Each row below is a small network's average activation on inputs in which a field has the value named, seen along a few directions.
Values that are neighbours, or in one group, have similar rows; names and order tell nothing.
In the rows, zero is written as 500.
Strong random noise was added to every row along 19 fixed directions; ignore it. To show where, here is one row again and again, with new noise each time:
[459, 221, 592, 401, 502, 506, 591, 492, 553, 385, 540, 588, 514, 402, 503, 509, 622, 663, 356, 470, 620, 366, 440, 154, 519, 262, 447, 565, 493, 626, 623]
[510, 886, 391, 509, 514, 490, 460, 612, 552, 780, 413, 407, 478, 745, 491, 556, 391, 515, 424, 569, 501, 683, 837, 390, 544, 725, 696, 487, 785, 385, 374]
[351, 718, 598, 545, 684, 551, 429, 522, 596, 407, 287, 638, 599, 393, 496, 592, 304, 655, 505, 324, 547, 269, 525, 674, 367, 709, 306, 764, 450, 487, 404]
[594, 679, 458, 661, 645, 435, 590, 443, 694, 90, 428, 550, 609, 373, 538, 526, 427, 582, 410, 510, 517, 260, 715, 767, 250, 620, 134, 611, 374, 588, 496]
[611, 480, 430, 451, 740, 334, 368, 525, 269, 563, 492, 648, 279, 595, 508, 467, 518, 708, 414, 443, 420, 580, 464, 514, 366, 432, 522, 454, 630, 472, 494]
[716, 503, 202, 551, 665, 429, 698, 670, 715, 292, 440, 687, 469, 492, 713, 283, 626, 545, 458, 593, 580, 284, 396, 554, 546, 573, 571, 524, 540, 430, 491]
[270, 485, 509, 427, 371, 455, 518, 392, 368, 329, 464, 355, 462, 551, 420, 588, 569, 514, 544, 486, 442, 417, 479, 799, 622, 329, 481, 708, 517, 427, 380]
[658, 604, 395, 595, 423, 664, 476, 578, 628, 648, 396, 469, 480, 541, 342, 574, 326, 385, 366, 623, 592, 385, 590, 590, 581, 542, 647, 408, 381, 467, 621]
[386, 541, 735, 510, 563, 386, 489, 571, 381, 531, 363, 573, 492, 430, 366, 733, 333, 570, 674, 493, 351, 600, 550, 544, 400, 729, 394, 508, 410, 580, 557]
[636, 609, 484, 545, 282, 447, 632, 481, 783, 414, 505, 346, 564, 375, 692, 455, 365, 486, 527, 570, 427, 463, 483, 403, 250, 496, 372, 436, 420, 654, 505]
[402, 456, 711, 495, 548, 571, 354, 318, 379, 706, 417, 632, 558, 605, 572, 415, 492, 283, 550, 392, 439, 549, 546, 540, 163, 460, 498, 269, 540, 568, 589]
[394, 580, 604, 484, 513, 501, 468, 323, 564, 393, 625, 581, 557, 359, 624, 476, 475, 599, 569, 455, 536, 202, 568, 428, 510, 843, 634, 472, 680, 585, 351]
[559, 480, 491, 503, 639, 364, 413, 360, 325, 429, 564, 291, 650, 486, 266, 825, 591, 566, 306, 467, 454, 787, 751, 547, 290, 102, 425, 663, 427, 834, 656]
[736, 582, 626, 428, 630, 539, 481, 468, 434, 544, 476, 517, 443, 495, 547, 677, 646, 513, 572, 174, 241, 683, 285, 397, 503, 487, 512, 440, 359, 498, 439]
[501, 403, 445, 510, 573, 375, 632, 498, 555, 443, 444, 472, 564, 517, 502, 605, 609, 476, 599, 777, 525, 197, 565, 326, 526, 456, 518, 408, 543, 693, 395]
[383, 596, 427, 432, 601, 469, 246, 454, 395, 784, 704, 280, 544, 583, 321, 579, 466, 512, 401, 397, 576, 359, 468, 243, 579, 388, 505, 485, 684, 457, 170]
[616, 535, 299, 508, 542, 420, 623, 371, 593, 442, 619, 350, 570, 343, 609, 551, 565, 552, 670, 584, 542, 349, 417, 402, 517, 619, 820, 573, 689, 788, 310]
[763, 583, 526, 496, 797, 573, 438, 583, 635, 519, 457, 556, 742, 366, 352, 720, 588, 597, 173, 320, 561, 507, 457, 470, 379, 472, 676, 565, 388, 508, 556]
[712, 637, 471, 490, 475, 567, 418, 438, 462, 536, 449, 339, 358, 537, 365, 604, 416, 629, 338, 555, 450, 378, 459, 741, 403, 488, 590, 388, 540, 265, 262]
[589, 582, 322, 485, 360, 536, 589, 524, 688, 629, 686, 494, 442, 505, 635, 341, 387, 600, 441, 502, 554, 444, 527, 69, 486, 542, 459, 342, 699, 469, 404]
[468, 384, 502, 408, 455, 451, 501, 557, 424, 491, 722, 351, 570, 485, 484, 384, 584, 487, 494, 453, 449, 689, 327, 513, 422, 384, 359, 388, 554, 224, 310]


Values of BOF:
vif: [632, 593, 661, 469, 534, 160, 191, 649, 501, 548, 499, 404, 289, 524, 635, 455, 448, 642, 391, 577, 380, 376, 396, 293, 488, 516, 493, 409, 415, 597, 474]
nepa: [575, 479, 626, 427, 471, 546, 378, 414, 490, 594, 352, 466, 402, 372, 493, 700, 357, 725, 474, 478, 462, 291, 320, 431, 410, 376, 634, 566, 402, 693, 485]
reked: [489, 538, 535, 437, 370, 251, 526, 519, 537, 513, 651, 374, 608, 492, 514, 498, 644, 449, 450, 572, 359, 623, 463, 411, 455, 524, 675, 385, 593, 473, 450]
zak: [347, 546, 592, 460, 273, 587, 318, 374, 657, 541, 663, 512, 790, 456, 644, 448, 581, 361, 328, 529, 555, 392, 599, 452, 575, 470, 741, 412, 467, 550, 595]
rizug: [652, 561, 430, 529, 724, 673, 519, 550, 675, 586, 430, 643, 593, 439, 597, 495, 549, 558, 455, 466, 685, 407, 508, 329, 606, 728, 674, 553, 539, 529, 502]
paka: [671, 476, 383, 632, 346, 326, 466, 322, 433, 328, 622, 471, 302, 484, 782, 320, 484, 492, 701, 885, 447, 508, 697, 708, 458, 683, 585, 293, 506, 768, 612]
nuga: [516, 420, 617, 587, 476, 555, 504, 537, 525, 558, 398, 412, 452, 457, 255, 591, 308, 427, 514, 637, 542, 257, 463, 531, 456, 554, 295, 348, 363, 435, 435]
tiz: [362, 455, 613, 464, 320, 589, 546, 391, 410, 203, 422, 401, 700, 464, 443, 778, 577, 619, 499, 674, 391, 634, 750, 778, 513, 119, 267, 692, 301, 553, 547]
lenel: [548, 614, 507, 452, 425, 554, 400, 628, 598, 603, 539, 396, 375, 546, 718, 345, 330, 727, 445, 657, 612, 611, 663, 198, 524, 554, 414, 520, 654, 466, 407]
deva: [481, 249, 633, 474, 506, 539, 467, 406, 338, 558, 619, 335, 552, 391, 57, 825, 426, 719, 344, 902, 650, 336, 707, 368, 464, 454, 516, 312, 550, 527, 400]
mik: [444, 525, 440, 506, 364, 336, 552, 377, 472, 452, 364, 398, 491, 525, 472, 603, 440, 568, 480, 873, 419, 243, 591, 854, 366, 496, 673, 452, 605, 493, 370]
serev: [559, 369, 695, 491, 720, 496, 620, 420, 478, 330, 428, 647, 426, 522, 398, 477, 770, 385, 376, 168, 452, 386, 347, 432, 420, 383, 312, 503, 448, 424, 497]
tobo: [396, 442, 550, 560, 407, 417, 589, 597, 350, 463, 662, 332, 279, 580, 46, 631, 521, 499, 365, 345, 617, 846, 671, 252, 834, 510, 399, 706, 541, 454, 676]
tok: [707, 554, 437, 602, 577, 538, 384, 703, 833, 478, 373, 596, 567, 287, 829, 218, 237, 506, 517, 618, 624, 350, 341, 603, 335, 713, 445, 554, 233, 602, 644]
vak: [359, 270, 559, 596, 435, 725, 679, 252, 423, 475, 466, 420, 437, 377, 452, 393, 537, 207, 913, 237, 639, 457, 116, 505, 506, 434, 430, 680, 456, 692, 434]
rofo: [519, 526, 508, 463, 263, 427, 636, 286, 577, 416, 511, 367, 554, 537, 633, 517, 741, 377, 504, 458, 351, 497, 413, 503, 485, 312, 625, 487, 517, 620, 484]
The values of BOF form a 4 by 4 grid.
Name the neighbours of tok, in listed order.
> nuga, deva, mik
Name the neighbours of rofo, in listed order.
> reked, rizug, paka
Name the neighbours of tiz, in listed order.
> vif, lenel, vak
Each value of BOF is a pair of two hidden parts, and every pair occurs once (4 first parts, 4 second parts).
Changing only the second part turns rizug into lenel. rofo has the same second part as rizug; what does that change turn rofo into?
> tiz
Changing only the second part turns serev into nuga. vak has the same second part as serev; what does that change turn vak into?
> tobo
Changing only the second part turns deva into nepa. reked has the same second part as deva; what does that change turn reked into?
> vif
